Here are a small network's activations along a few directions, averaged over the inputs that share one value of a field.
Related values have similar rows: they may be neighbours, one step apart, or belong to one group.
In the rows, zero is written as 500.
Random noise pushes rows far along 8 fixed directions. That doesn't count. These rows show it; they differ only by the noise:
[644 489 454 453 432 527 560 509 649 490 649 543 538 567 551 524 457 494]
[711 504 672 415 326 490 529 572 599 528 455 594 434 520 524 459 596 447]
[606 551 459 715 510 477 450 360 439 821 599 451 440 299 658 258 538 849]
[582 407 699 519 514 408 620 538 443 443 694 508 346 396 547 506 637 480]
[661 400 752 446 411 367 515 526 407 529 378 522 463 604 444 478 660 453]
[516 601 591 629 393 615 510 564 558 642 427 550 300 231 621 285 633 691]
[519 586 340 496 521 564 391 405 437 593 572 547 629 493 602 468 425 543]
[273 420 617 643 614 569 572 482 119 296 394 339 459 645 648 528 711 491]
[535 330 419 338 547 392 639 546 759 542 614 382 598 601 294 524 460 603]
[456 452 434 425 646 379 412 425 351 577 628 530 610 421 410 523 464 498]


Field ZIZ:
ranok: [415 696 393 607 412 649 447 569 618 368 542 603 319 293 698 508 407 378]
kabuk: [511 552 692 374 499 554 502 533 386 452 362 552 482 564 509 517 567 382]
suzu: [321 478 544 532 401 533 718 744 772 322 104 425 397 704 211 658 462 531]
vevol: [589 605 600 664 216 657 492 600 693 443  36 572 339 608 528 392 454 507]
som: [565 394 540 593 504 396 595 542 623 524 521 477 514 595 377 487 519 597]
zub: [532 484 436 365 538 560 751 548 707 292 804 451 464 439 468 644 311 427]
sinal: [387 444 454 699 534 497 446 470 496 592 417 407 413 437 454 398 597 644]
teb: [485 410 393 386 574 423 455 470 630 477 662 420 601 541 421 592 379 343]
feme: [498 446 598 628 410 539 580 569 626 468 420 531 392 479 488 487 609 534]
The values of ZIZ form a ring.
Name the neighbours of teb, in listed order.
Answer: ranok, sinal
Name the neighbours of zub, in listed order.
Answer: kabuk, suzu

Field LESUG:
buk: [638 412 431 335 513 420 615 439 841 569 800 329 480 479 504 487 535 582]
fom: [587 497 197 472 497 519 410 370 701 601 634 351 726 745 503 557 269 579]
batet: [282 507 628 670 514 619 590 652 484 298 494 469 229 303 517 598 562 465]
zenen: [716 249 699 583 581 105 688 580 569 560 792 599 322 351 286 466 616 541]
buv: [684 477 495 352 496 421 550 452 605 565 674 572 588 538 490 498 483 520]
bosu: [567 434 509 596 600 341 478 337 178 583 405 370 585 637 510 450 472 656]
mafis: [473 390 626 389 650 365 620 460 312 409 681 449 603 629 453 635 487 397]
mezag: [479 359 771 491 475 407 672 664 486 243 471 478 315 522 367 640 555 364]
ren: [596 470 426 759 428 535 441 403 517 671 510 557 511 505 610 381 518 606]
The values of LESUG form a ring.
Name the neighbours of zenen, in listed order.
Answer: buv, ren
Name the neighbours of bosu, in listed order.
Answer: mafis, mezag
